Each row below holds a small network's activations on one record, seen along a few directions.
After each row come some of the record's fields: L, M, V, U.
A field that a record lacks is written missing.
The largest differences between rows may come from other fields.
In the rows, 500 means zero.
Strong random noise was added to every row along 9 fixed directions; ignore it. To show where, here is one row again and again, with new noise each time:
[473 526 425 583 562 175 661 485 709 553 682 313 261 572 515 496 481 560
 485 524 650 699 651 397 442 461]
[571 442 739 220 234 529 739 178 388 442 538 681 654 376 158 509 127 668
 491 728 636 663 163  25 272 246]
[567 559 782 521 769 466 676 577 725 479 564 620 311 496 641 116 638 600
 469 606 477 602 337 585 542 144]
[587 498 159 347 310 663 253 286 320 492 650 426 628 474 218 616 333 558
 590 564 584 767 447  74 212 619]
[602 583 448 461 574 840 392 842 403 597 420 496 380 563 747 515 615 757
 474 298 655 282 515 487 703 649]
[502 372 372 335 464 580 335 625 273 432 458 434 568 517 595 591 652 517
 431 389 605 370 566 263 448 592]
[579 551 322 359 659 561 453 330 529 564 676 390 416 475 413 297 491 612
 552 742 445 892 369 188 177 420]
[328 590 517 648 626  99 674 492 743 716 682 247 250 627 537 550 474 524
 417 460 590 627 716 403 558 483]
[557 601 377 463 670 627 374 508 497 577 567 471 423 512 537 299 635 559
 501 560 488 643 465 296 413 488]
[414 244 735 364 215 395 471 458 369 271 553 586 658 527 362 740 315 460
 484 371 549 432 323 550 461 241]
[403 489 736 472 565 236 822 567 616 566 526 413 180 606 639 511 411 662
 440 532 564 549 364 543 494 318]

[417 356 584 396 444 639 385 475 327 527 479 515 422 578 534 637 309 541
 607 491 211 586  56 801 387 385]
L is l3, M is missing, V is v2, U is u3
[365 561 713 749 213 208 653 519 434 460 344 648  73 687 444 630 365 434
 673 412 496 523 172 884 521 411]
L is l5, M is missing, V is missing, U is u3
[417 687 508 630 359 371 441 462 398 409 342 687 408 615 448 453 597 266
 432 420 550 388 412 447 584 516]
L is l3, M is missing, V is v1, U is u1
[563 627 845 375 530 709 882 483 451 688 258 746 385 430 609 344 310 746
 430 659 493 356 145 394 613 413]
L is l1, M is m2, V is missing, U is u2
[383 490 663 411 504 413 687 348 436 707 440 525 517 473 483 513 356 508
 384 582 443 461 396 240 511 460]
L is l1, M is m2, V is missing, U is u2
[566 562 423 691 378 607 312 346 672 531 751 477 645 458 145 583 267 523
 741 498 446 776 557 707 467 490]
L is l2, M is m1, V is missing, U is u3
[707 350 272 299 520 764 484 498 338 514 492 466 388 419 588 449 428 731
 648 666 448 702 263 419 228 579]
L is l1, M is m2, V is missing, U is u3
[580 279 497 516 317 331 554 590 466 206 471 503 502 450 467 605 583 467
 622 474 644 475 602 679 395 482]
L is l5, M is missing, V is missing, U is u3
[454 265 675 267 634 458 624 470 577 494 668 299 684 408 481 565 418 646
 453 622 426 581 549 464 353 321]
L is l1, M is m1, V is missing, U is u2
[401 297 553 365 308 671 449 671 249 638 413 390 580 549 597 963 275 677
 486 256 506 219 440 601 647 685]
L is l3, M is missing, V is v2, U is u3
[331 554 715 578 581 578 352 314 680 740 751 351 854 430 160 598 312 499
 576 525 276 641 655 588 532 403]
L is l4, M is missing, V is missing, U is u3
[293 591 956 475 341 611 526 408 357 716 346 696 949 424 274 652 368 430
 301 351 534  66 580 200 848 481]
L is l2, M is m1, V is missing, U is u2
[394 585 544 382 591 532 545 631 390 603 382 412 452 581 659 555 592 566
 324 446 541 298 523 328 579 605]
L is l3, M is missing, V is v1, U is u1
[686 354 370 606 343 488 505 506 547 378 568 588 406 451 480 509 405 540
 678 475 584 629 465 676 471 490]
L is l2, M is m2, V is missing, U is u3
[423 422 430 547 577 253 409 537 564 384 586 381 506 540 546 472 721 332
 452 446 526 524 717 492 451 451]
L is l4, M is missing, V is missing, U is u1
[242 248 733 467 377 389 447 716 287 476 349 392 629 570 610 881 556 415
 440 244 430 112 601 772 646 564]
L is l1, M is m1, V is missing, U is u3
[381 374 912 488 726 329 666 582 538 476 380 569 587 418 631 274 800 384
 396 573 372 311 551 576 571 267]
L is l2, M is m1, V is missing, U is u3
[471 667 504 559 403 255 806 450 492 499 311 482 170 556 495 500 473 532
 559 669 599 564 425 478 353 612]
L is l4, M is missing, V is missing, U is u2
[441 488 601 453 686 377 692 502 492 600 413 409 348 472 591 352 640 546
 505 702 398 567 458 446 350 486]
L is l1, M is m1, V is missing, U is u3
[275 600 663 649 308 319 474 358 384 506 351 567 392 612 316 622 413 299
 624 519 308 536 278 751 412 477]
L is l4, M is missing, V is missing, U is u3
[344 419 570 434 669 367 579 384 375 713 404 445 358 507 621 382 565 427
 468 665 231 587 310 384 348 459]
L is l2, M is m2, V is missing, U is u3
[619 509 482 675 420 398 556 575 580 327 435 617 564 409 446 410 692 399
 546 478 686 388 761 552 604 577]
L is l3, M is missing, V is v1, U is u3
[378 519 622 407 762 532 410 514 395 522 368 479 555 479 606 275 820 370
 442 633 255 455 456 466 380 430]
L is l4, M is missing, V is missing, U is u2
[551 405 671 489 246 484 688 692 513 354 429 503 535 485 500 797 347 683
 537 348 764 257 617 706 646 548]
L is l4, M is missing, V is missing, U is u2
[260 365 579 422 375 316 461 325 459 553 646 291 613 567 300 829 231 453
 513 492 347 622 452 552 350 432]
L is l1, M is m1, V is missing, U is u2
[445 404 454 347 514 523 511 469 441 541 527 376 557 509 538 648 388 548
 443 514 437 500 458 460 432 537]
L is l3, M is missing, V is v2, U is u2
[492 468 348 693 449 204 632 654 396 513 255 542 163 561 770 468 756 358
 485 405 643 318 639 486 599 729]
L is l2, M is m2, V is missing, U is u3
[334 472 754 374 489 607 405 444 161 567 243 640 656 459 443 443 654 370
 466 561 300 322 291 335 428 461]
L is l5, M is missing, V is missing, U is u3
[696 415 389 414 266 408 687 345 535 229 526 606 566 392 335 525 339 515
 537 634 716 610 478 368 347 473]
L is l3, M is missing, V is v2, U is u2
[498 697 842 402 679 859 520 451 493 666 397 662 708 386 413 260 516 615
 472 653 342 423 340 411 562 370]
L is l4, M is missing, V is missing, U is u2
[407 335 719 424 437 773 243 471 393 561 565 577 917 438 371 675 352 460
 493 338 292 343 414 644 659 383]
L is l3, M is missing, V is v2, U is u3
[494 713 763 624 487 511 691 334 671 697 518 580 620 384 218 405 359 579
 556 640 539 551 581 380 582 461]
L is l4, M is missing, V is missing, U is u3
[555 595 544 574 448 321 797 586 533 454 337 564 183 543 617 434 542 572
 510 556 677 452 457 520 515 544]
L is l2, M is m1, V is missing, U is u2

Which values does each new row have?
[302 513 661 434 602 355 518 466 488 519 508 430 443 608 538 503 517 419
 393 528 334 517 356 547 450 346]
L is l3, M is missing, V is v1, U is u1
[523 449 672 550 466 463 521 450 660 442 665 524 618 442 328 493 405 537
 568 505 524 600 541 602 515 306]
L is l5, M is missing, V is missing, U is u2
[564 439 479 509 572 334 773 774 596 436 436 352 213 542 778 547 612 679
 486 473 698 400 654 652 539 595]
L is l1, M is m1, V is missing, U is u2
[824 464 293 436 199 637 524 630 364 131 371 696 408 450 501 496 537 623
 623 482 872 457 444 437 404 598]
L is l4, M is missing, V is missing, U is u1
[567 801 558 757 406 627 472 461 604 604 485 718 438 520 327 389 409 510
 591 445 575 515 451 550 702 518]
L is l1, M is m1, V is missing, U is u2
[357 659 378 544 306 624 224 256 330 611 525 490 517 609 195 684 240 406
 646 520 271 713 228 545 329 584]
L is l1, M is m1, V is missing, U is u2
[692 721 368 727 293 580 458 579 576 413 477 678 409 514 396 462 504 537
 601 373 812 459 622 489 672 630]
L is l4, M is missing, V is missing, U is u1
[511 690 659 508 583 587 717 484 577 650 401 600 375 508 554 390 391 620
 450 589 472 466 320 513 609 476]
L is l3, M is missing, V is v2, U is u2
[548 469 304 558 349 400 445 439 426 340 455 480 542 457 363 557 579 380
 605 561 558 558 624 490 347 661]
L is l3, M is missing, V is v1, U is u3
[573 500 552 599 186 450 479 568 444 230 404 717 525 521 409 591 495 415
 544 338 735 335 510 599 612 476]
L is l4, M is missing, V is missing, U is u1
[470 459 534 527 694 526 384 509 679 497 662 441 700 466 517 436 573 415
 431 452 378 502 652 634 605 391]
L is l3, M is missing, V is v2, U is u2
[474 382 430 473 529 394 433 641 517 382 573 340 437 563 608 590 611 511
 508 416 549 505 616 616 443 492]
L is l4, M is missing, V is missing, U is u1
[621 342 459 636 421 503 387 557 495 352 503 673 483 460 547 414 585 392
 618 407 490 501 467 726 560 423]
L is l2, M is m2, V is missing, U is u3
[555 369 437 582 353 710 238 598 518 452 630 499 722 489 429 754 355 521
 604 243 490 412 588 820 687 552]
L is l3, M is missing, V is v2, U is u3
[379 662 480 692 619 578 378 477 666 880 658 349 637 511 402 611 399 519
 475 367 425 479 766 494 763 662]
L is l3, M is missing, V is v2, U is u3
[576 712 504 593 703 691 472 717 470 521 271 628 295 535 740 216 818 515
 513 512 460 363 436 638 603 582]
L is l2, M is m1, V is missing, U is u2
